Each row below holds a small network's activations on one input, seen along a few directions.
Each table varies a few parts of the input and shows all the possible inputs, shuffled.
A made-up example of a description, with smaller parts first: line(6) and (point or ring(11) or (values(3) and ring(5))).
Shared parts are said once, and a part with two or three values counts as separate values.

Other details of the inputs shift rows strongly along two fixed directions, in all tables alike. That doesn't count.

Table:
R1: [-20  14 -42 -34   6   3 -12 -25 -23  16 -35  38]
R2: [ 36 -36  34  43 -21  -8 -36 -10 -36 -50  -5 -42]
R3: [-13  -5  52  11   2   3  47  19  23 -34  55 -50]
R4: [ 15  -3 -66  -5 -12  -2  -8  11  10  21 -24  34]
R5: [ -6 -29  11   1  38   7  32   7  31 -13  45  -1]
R6: [  2  -2  53 -12 -13  12  32 -15  -4 -16  10 -85]
R7: [  1 -14 -64  -5  -4  16   1  14  11  18 -12  81]
R8: [  2  33  49   3  -7  10   2   9  23  -5  45 -30]
R9: [ 43 -43  -5  48 -29 -28 -45 -16 -42 -32 -40 -24]
R10: [ 18 -10  51  -1 -30 -18 -31 -19 -28  54 -34 -29]
R11: [  3 -12 -79   3   0   2   8  12  17  15 -19  69]
R12: [ 18 -32  33   0 -36 -13 -20  -7 -29  45 -38 -56]
R13: [-47  16 -13  -7 101  20  43  11  51 -49  89  37]
R14: [  6  -8 -61  20  29  -1 -56 -14 -36 -46 -20  84]
R15: [ -6  53 -10 -23  69  42  58   9  32 -42  43  56]
R16: [ 23 -31 -70 -12  -2 -14 -16  -8 -18  52 -71  44]
R17: [  6  13  35  10 -17   1  17  10  21 -16   9 -94]
R18: [  2 -36 -58  -2  40  -8  21   3  28   8   2  55]
R19: [  7 -34  40   6 -22 -31 -29 -16  -9  52 -12   9]
R20: [-19  15  35  -3 -48 -24 -30  -4 -49  32 -38 -52]
R21: [  3 -17  78  15 -74 -42 -28  -6 -27  46 -20 -38]
R22: [ 20 -13 -87 -22 -22   8 -31   9  -6  46 -45  89]
R23: [-14  27  67  20   1  12  24  11  32 -21  64 -33]
R24: [  2   4  18  -8   6   6  45 -16  10 -26   6 -71]
R25: [-10  49   5 -32  82  51  72 -14  46 -60  63  29]
R26: [-13  -8  55   4 -41 -33 -47 -14 -46  50 -33 -80]
R27: [  2  15  20   4   3   1  46  11   5 -24   8 -66]
R28: [ -3  51  16 -14  47  40  31   9  49 -37  49  13]
R29: [ -1 -24   9  15 -31 -29  16   9   1   8  -8 -29]
R30: [ 38 -11 -37  20  25   6 -44 -20 -24 -38 -20 100]
R31: [ 19 -14 -60 -25 -26   2 -11   0 -33  43 -72  61]
R32: [-28 -12  36  10 -58 -44 -37   0 -36  37 -21 -30]
R33: [-45  30  51  21   4   4  13  16  19 -29  67 -58]
R34: [-17  20 -74 -20  -3   1 -42   8  -7  31 -21  78]
R35: [-22  30  -5 -12  -6   5 -26   4  -1   7  -8 -10]
R36: [ -2  28 -17 -16  46  48  41  20  47 -44  41   4]
Each input here is: line(4) and (point or ring(8)).
The inputs of R5 and R19 match in every part but the line(4) part. If R7 is changed in the same way as R5 into R19, which row does it become?
> R23
Change only the line(4) part in R2. List by row number the other rows that result.
> R9, R14, R30
Which other rows agree with R1 in the line(4) part? List them by row number.
> R13, R14, R20, R26, R32, R33, R34, R35

Table:
R37: [  5 -15   0  14 -22 -13 -15   1 -15   2 -14 -14]
R38: [ -7   0  13  -1 -19 -14 -22   3  -6  29  -8   2]
R39: [ 14 -12 -26  -2   9   9   3  -1   3  -9 -12  19]
R40: [ 15 -19  -8   7 -15 -12 -10  -7 -12   6 -23 -18]
R41: [-13  24 -30 -16  65  32  60  12  48 -40  49  15]
R42: [  4 -12   3  14 -24 -16 -21   1 -13   1  -9  -9]
R43: [ -7  -5  19  -4 -19 -12 -16  -5 -13  31  -8  -3]
R44: [ -7  -2   4   0 -29 -14 -12   5  -4  21  -8 -11]
R45: [ -9  30  34  -9 -24   1 -14  -8 -20   6 -11 -51]
R46: [  0  -8  35  25 -25 -14 -22  -1 -10  -2   7 -37]
R47: [ -3  13 -75 -29  57  37  40  10  37 -15  11  83]
R48: [  6 -13 -18   7   0  -4  -2   1  -7  -5 -14   3]
R49: [  2  -1  42   0 -23 -11   3  -5  -4  20  -5 -39]
R50: [ -6  -6   0   0 -28 -12  -8   5  -8  25 -16 -16]
R51: [-18  28  59  21  57  21  40  15  40 -77  95 -50]
R52: [  9  -6   6  -9 -20  -5   0  -3  -8  29 -20  -8]
R53: [  1  -8 -11   2  15   1 -11  -5  -6  -5   3  36]
R54: [ -3  -5  20  -7 -19  -9  -8  -8  -7  26 -12  -5]
R55: [ -5  -3 -17  -7  -4  -2   8   5   2  16 -14   1]
R56: [  4  18  28   4 -21  -2 -26 -12 -30 -12 -17 -43]
R57: [ -5   1 -61 -12   4   3 -16   3   4  31 -21  85]
R58: [ 19  -7 -89 -18  42  20   7  -2   6  -4 -23 114]
R59: [ -5  25  56  14  58  26  59   7  41 -77  82 -51]
R60: [  8 -16  18   7 -15 -11 -17 -13 -16   5 -13  -3]
Describe the family of inputs behind these rows.
> values(2) and (point or ring(11))
The inputs of R45 and R56 match in every part but the values(2) part. If R44 is changed in the same way as R45 into R56, which row does it become?
> R42

Table:
R61: [-32  30 -20 -32   7  11  12   8  21  36   7  41]
R62: [  2 -21   5  13 -41 -28 -45  -6 -30  32 -31   9]
R63: [  8  20  19   0  28  23  23  -4  10 -44  26 -17]
R64: [ 10 -16 -48   3  10   3   4   9  13  -1  -5  47]
R65: [ 19 -20   3   1 -32 -18 -33 -19 -35  27 -49  -3]
R66: [ -8   1 -38  -4  24   4 -14  -1  -3  -5  -1  59]
R67: [-17  16 -53 -37   5  12  29  13  24  41 -13  36]
R68: [-10  34  23   6  23  20  10   6  11 -47  41 -18]
R69: [ 23 -34  22  14 -40 -23 -28 -10 -21  30 -30  -9]
R70: [ -6  13 -19 -38  14  14  28   0  18  41 -11  38]
R71: [  9 -28  -6   8 -39 -24 -29  -6 -28  27 -42 -22]
R72: [  1 -14   1  13  -8  -9   5   6   1  -7   2 -20]
R73: [  1   2  -6   5   4   1   5   2  -1 -16  -1 -22]
R74: [ -1  -6  28  19 -11 -10 -15   5   1  -3  19 -11]
R75: [   6  -16   91   26  -27  -19    4   -6   -9  -13   23 -100]
R76: [  9  11 -42  -7  14  17   6   4   3 -19 -10  25]
R77: [-15  27  25   8  33  12  12   4  13 -44  45 -21]
R78: [  0   1  15   3  36  13  25  -4  12 -36  31 -11]
Describe the family of inputs behind these rows.
> values(3) and (point or line(5))
The inputs of R73 and R77 match in every part but the values(3) part. If R71 is changed in the same way as R73 into R77, which row does it become?
> R66
